Each row below holds a small network's activations on one record, seen along a few directions.
Records have a field called Dibi. Each example row is followed by its value.
Other fields move the rows too, some of them a lot.
Random noise pushes rows far along 21 fixed directions. That doesn't count. These rows show it; they differ only by the noise:
[ 608 -385  241 -132  251  334  112 -304  -52 -226  -87  -29 -232  293
  213 -197 -260 -214 -124  116  181  159  114  -10  353 -308   97   76
 -188  -68  155  161  177]
[-307   32  565  140 -393  145 -426 -258  310  427  -44 -158 -374 -503
   58   53  -26  124 -427 -318  -66  309  567 -271  173  339 -160 -224
 -302  -96  223  282  163]
[-209  162 -345  120 -162  461 -188 -791 -190  224 -158   46 -249  150
  117  159  -55  302 -285    2  -47 -293  102  494  249 -159 -168 -191
 -271 -247  555  182 -187]
[ 162 -497   85  128  164 -161    6  371 -161 -219  -52  -46 -373  229
  -40 -259 -276 -251   64   89   93  392  293  -69  240  -61   97  383
  343  171 -186   82 -303]
[ -42  181  223   83  271 -111 -291 -141  488  116 -472 -200  103 -318
  597  282  313  132 -299  561   94  269   42 -465  207 -116  271 -595
   59    4  -45 -336   12]
[ 597 -389 -268 -403 -528   86  321  504  420 -474  212  474 -174 -233
 -491  -15  -10 -224  193 -233  -74  126 -149 -144 -337  -18    0  -15
 -120  -75 -104 -179  131]
[ 432  203   26  -68 -502  -65  189 -131 -133 -512 -115  347  275  207
 -231 -497 -327  207   56 -124 -106  213   -2  459 -183  479   47 -287
  -28 -304 -572 -550 -145]
[-142   41 -324 -240  160 -388 -174  169  -78 -130  -28  -58  298  304
  -93 -318 -165  -88  633 -122 -191 -175  456 -428 -274  158 -247 -230
 -273  174 -467 -202  -98]
[ -89 -101 -225 -362   72   55 -116 -318 -303   61  241 -108 -558  178
  135  748  -47 -156  -36    5 -161 -319  234  298 -393   -1  -10   38
  -37  -18   58 -369 -259]
[ 144 -267  230  138 -301  191  185   -7  229 -219 -139   32  -82 -165
 -410 -187 -223  354   55 -584  248   17  -82 -116  196   42 -107 -290
 -668  262  -67 -136  497]
[ 350  -19  349  -96  -93 -531  171  -78 -531   69  133 -125  103  -43
   36  315  -95  216  404 -459 -118  143  -83  110   -8  423 -461  -18
  151  -94 -222 -360 -132]
[-130 -273 -427  196  118 -314  -83  340   50  238  406  114 -527   -9
   40  672  409 -440  -17 -262 -242 -485  -74  152 -415  131 -476 -349
 -324  756  182  -55   39]
[ 334  505   58   14  293  -39 -144  198   19  139 -156  239  232  426
  442 -209  -87 -668   84  501   54 -569  500  246   82 -230 -131 -331
 -366  155 -402 -791 -323]
[ 415  -99 -284 -413 -416   65 -477  145  354 -102  223    0 -277 -262
 -343 -464 -413 -230  252  -23 -119 -294  523  146  410  295  -82 -291
   27   -3   57 -256  -23]
[-235   25  118  193  518  124   69  -46 -288  -35  -58  -34  227  583
   19   90  269  229 -476  -34  122 -216 -396  276 -318   -6 -370 -201
 -326  -97  344 -209 -430]
[ 111 -112 -320 -181  226 -101   32   49  -85  -52  668  162 -102  -95
 -270  638  583 -251 -106   22   47  261  595 -725 -581  -44 -376 -332
 -183  213  502  417 -187]
[-187   53 -562 -328 -360 -162  -97   15  -97 -137  464  120  262 -117
  -95 -564  211  -23   -2 -122 -171   63  636   26 -371  555  -23 -360
 -136 -135  149 -284 -449]
[-267  456  379  123  490  387 -366  -35   89  187  132  543 -179  585
  234   35 -127  -27 -134  540  290 -397  310  256 -163 -384 -160 -165
   13  -39  287 -437 -287]
[-103  169   18  231   47   20 -354  252 -105  133 -227  -35 -221  237
  212   28 -209 -253  -52  309   71   27  458 -299  107 -177  182   90
  320  102 -263   46 -108]
[ 150  -29 -261  102 -257 -180 -436  232 -508  210 -319 -297  -55  290
  356  241 -119 -160 -231 -220 -124 -146  416 -702   62  164 -240 -301
  101   17   94 -293 -215]
[ 112 -200   35 -429  360  -61  -98 -125 -226  -59  264 -212  363  220
   51 -249 -214  339  245 -213   -6   48 -311  -95 -209  343  128  -86
  156 -117  -83  135  600]
[ 310  248   24   85 -308 -187 -110  183   19  -78  358  168 -134 -225
  108 -124  -23 -475 -168  158   89   19  810  157  -41  429  218 -483
  -88  443 -378 -619   26]
[-216  368  501  387  245  419 -283   28 -157   96 -159 -297 -106  489
  314    8 -114   40 -587   79  246 -556 -435  377  -27   22  196 -123
  -14   92  -11 -188  319]

[ -82 -632  400 -460  547 -373  338 -183  116 -595   27 -284  178  172
  129 -325 -187   12   59  -97 -180  362 -167   69 -425  487  156  109
 -356  117 -364 -414  278] : z13
[-231   97  296  555   33 -477  401   15 -340  117    5  -52  202 -149
  253   47  586  236   61 -230  116  550  -19 -205  -87   71 -182  -57
   11  155 -127  157 -426] : z3
[-215  383 -117  -62 -298  360 -434   24  603  117   80   24 -451 -382
 -366  143  282  -92 -135  290   49    3  432 -145 -156 -219  365 -321
    7 -122 -256  248 -351] : z9
[-859   82 -384  189  268   18 -257  136 -364 -347  160   83  -47  682
 -120 -199   30  488  -36  140  179    2   98 -227 -654   60  288 -105
  451  110   31 -184 -457] : z4
[-133 -105 -253 -165  138  -11 -521  152   58 -117  -10  112   70  287
 -329  187 -358  209 -547  207 -356   50 -342  173 -369  608 -123 -109
  606 -252  240   33  108] : z8
[-486  223  -52  320 -167  180 -251   68 -291  -91 -309 -495 -311  210
  -79  116 -199  107 -179   43   89 -134   75  -78   38  -69  360  306
  320   24 -278  213  -81] : z6
[ 213 -156  123  233  125  283 -177 -309 -132  172  399  -81 -270  100
 -411 -461   76  146 -364 -279  180   93   35  783  290  270  -36 -360
 -243   88   29  494 -183] : z7
[-334   12    7 -100  559 -508  -89  132  176   72   77 -513   28 -418
   72  158  226 -101  227  489   14  208  193  195  135  132  323   95
  324  256 -458 -114 -297] : z10
[ 142 -314   26  182  343  132  -60   15 -476  545  243 -122  -49  260
  285  -16  504   64 -635 -255  235  210 -227  213  -93   14  257 -311
  -54    9   42  145 -311] : z5
[-358  390  353 -308 -412   18 -526  392   50  143  604 -211  -53 -306
  -36 -417  -62  107 -126 -125   71 -165  352  176 -306  741  344 -136
  452 -213 -121 -528  -42] : z15
[ 456  397  479 -140  -16  187 -125 -580  170   25  178  -55 -416  -57
  661  483 -120 -580   18  348 -242 -345   -6  149    0  -44  -12   37
   92   24   83  349  836] : z12
[ 297  172  -12  452  126 -222  193  247 -303  152 -304   88  559  318
  354 -135  246 -274 -180  -52  -32   63 -137 -345   19  -48 -302 -194
 -180  116  -99  186   32] : z4
[ 198 -389  -51  295 -337 -132 -251  387   56 -168 -185  -34 -398  -45
 -131 -345  -89 -188 -485   54 -132  587  259  -39  246  331   24   33
  465  -55  -17  205 -551] : z1
[-492   37  464  148  635  128   -6  -49  306  524 -106 -161   -9 -291
 -181  457  208   43 -231  252  179 -147  -74  230  423 -442 -419  384
 -283  -19  579  211 -314] : z11
[-181  -42 -535 -263  370  -63   54 -411  178 -391  231   83   22  -36
 -165   61  -10  503  401  378   47 -134 -372  653  -81   46  250 -243
  213  149   19 -244   89] : z15
[-155  -18  145 -167 -300  -13 -211  216  490  369  182   72 -182 -432
  -62 -201   87   83  407 -355 -181 -248 -266  124   73   82 -252   25
  -38 -109  101  207  197] : z12
[ -88    4  182  195  -99 -340  342 -100  328 -571 -350 -374  -35 -459
  263 -135  197 -104   38  337   73  321  234  -88  318   44  263  -60
 -131  257 -230 -431 -227] : z10
[ -16  204  349  176  -69   43  405  -34  370 -358  400  198 -270 -239
 -441 -197  406  158  522  -56  192  164 -308  375 -182 -210   27   52
  -37   82 -324  420 -179] : z1
[-200  189  493   66   98  346  359 -271 -532  364   74 -451  156 -187
  632  295  248  186 -300  -28  402    6 -270  -58  260 -368  334  620
  239 -363  599  205  196] : z9
[ -15  466 -451  105 -381  261 -281 -131  101 -340 -516 -650  201  -88
  582 -195    7 -339 -489  545  -74 -414   44 -465  352  -13  638 -197
  224  -14  166   19  443] : z5
[-311 -186   83  269 -164   98  612  -11  259 -480  410 -162 -398 -391
  169 -150  691 -208  -26 -151  315  136   69 -139 -259 -203  466  -19
 -497  576   67  169  180] : z7
[-113 -246 -826   -7 -327 -569   39  108 -227 -425  -92 -279  -56   80
 -140  -72  -18 -461  352 -153 -701 -346  101  -65   76  346 -781  304
   77  130  450  245 -499] : z14
[ 359 -371   56   48 -270 -175  107  427   23 -110 -289 -283  -86  -48
   33  165  204 -171 -311 -415 -186   66 -434 -313 -100  171 -191 -123
 -135  -29  -76 -141 -151] : z3
[-294   55  -67    5  -76  -15 -127 -195 -392  338  136 -197 -193 -147
 -133  813 -131  549  120 -352  144 -175 -209  -64 -118   56  220  -44
  226  211  -92 -161  456] : z11
[  64   -1 -197 -149 -265  192  152 -180    7 -101   12 -409 -111  -41
   94 -500  321 -151   58 -167  -83 -231 -284  403   35  -83  421   45
 -205 -198 -312  148 -309] : z2
[ 166   57 -312  536 -118  198  107  342 -314   37   86  206  -66  425
  113 -182  394  -27  -85 -289  355 -276 -204 -119 -135 -323   64 -433
 -241  417  -63   42  -30] : z6
[-287 -327  -48   28  388   55  604  177 -204 -356   51 -153   28   78
  419  188  111  -64  333  130  481  -80  -43 -706   18 -723  330  580
  -38  438  455  -93  449] : z13
[-281   98 -613  209 -126 -158 -367 -340 -136  299 -396  -88  -96   16
   16  174 -323  119   92   57 -333 -164  195  281  316  138  -79 -128
   87  134 -181  162   -7] : z8
[ 573  -50 -114 -342  -46  244    2  275  421 -111  479 -143   81 -376
 -434 -368  195 -508 -229   79   72 -308  -25  332  191  123  101 -161
 -259   72  152  112  126] : z2
[-129 -406  181  169  550  187 -517  369  408   45  -24   -2 -474  216
 -212  -65   40  125 -481  316  243  128 -219  103  109 -114  220 -266
  296  195   87  -47 -322] : z14

Here are new rows. What is Dibi for each?
[-179 -230   61  139    3 -468  172    0  166  219 -263  156  349 -262
  435  -42  372  248  157 -227 -224  277 -248 -396  129   69 -556 -176
 -187  -44  458  -84 -132] : z14
[ -69 -117 -528  228 -290  -56 -195  443 -374  316  -83  326   89  223
 -383 -294 -106  139  -23 -265   55  134  344  -37   85   13 -111  -51
  129  -38 -116  -71 -620] : z14
[ 130  -13  132   56 -159  -59  172 -109  -95 -211  288   63 -401 -114
 -158  137  -56  297  712 -223  251 -112  -52  -46  228 -257  -99   23
  204  215   93  -89    9] : z9
[  49    8  -85  -44   46 -366  187  629  256  -33 -152   45  309 -428
 -178  351 -291 -356  299  235  -53   51  115 -307  111    2  -34  438
  159  327 -276  -59  594] : z10
[ 171  214 -149  -10  133   64 -194 -209  -14 -222  -26  259  -82  616
  282  516  202 -130  -12  157 -342 -167 -401 -651 -730 -161 -275 -332
  169  -69  146  477  331] : z2
[-621  152  327  215  338 -227  158 -251 -656  408  498 -683  -44 -172
  -55  467  667  609  295 -562  331   86 -182 -153 -217  -10  -18   49
   59  134    2  441 -284] : z9
[ -99  108  132  196  516  -63  144 -329 -378  168  -54 -280  144  236
  -27  345  305  -67 -357   44   35  250  160  191 -242    8  -72  -71
 -396   31 -348  336 -314] : z10
[-160 -193 -589 -358  -48   59 -172  229  321 -144  452  353  132 -193
 -129 -276  170 -165 -193  305  -68  221  458 -389 -336  158  164 -127
  177  -23  537  135   30] : z13
[ -72  132    8 -194  113   89 -408 -356  -57   60 -211 -265  -14  217
 -144  -74 -123  439  188  -21  -61  105  -17  -86  -16   20  113 -249
  149 -394 -378  209 -227] : z7
[ 384  121  353  283 -302  103  154 -396   34 -121   10  314 -120 -105
  319    7   77 -152 -110   39   83  360  434 -536  197 -161 -191 -178
 -158   71  385  310  268] : z2
[ 387 -109    2 -532  266 -153 -123  338 -249 -195  596 -216  217  186
  -68 -288 -168   56  385 -104  114 -423 -334  183  -76  345   -8  -45
  432   -6  107 -438  213] : z12
[ 201  -10  100  -16  325  248  281 -164  120  203 -270  310  -32  130
 -115  835  -16  -78  -43   -1  106  -14  -94  -83 -290 -547 -101  -49
 -675  110 -348   58  391] : z10
[ 124 -169  596 -208  202 -102  253  132  511 -146 -351  290  280   29
  183  262  234  329   31 -126 -101  199 -816 -395 -425 -121 -402 -167
 -269 -359   89 -345  143] : z12
[-670  -83 -206 -201  243 -289 -311  200  229   61 -196 -271  270  -32
 -291  -27    5  161  246  -86 -213   83  307 -776 -305  102 -185  -12
 -197   37 -147  177  -98] : z2
[-426 -257   32 -223  173   84 -313  -63  478   18  261 -592 -247 -361
  238  -32  441   36 -159  -56  -65 -159 -309 -444 -118  117  307 -209
   -9  179  428  378  423] : z11
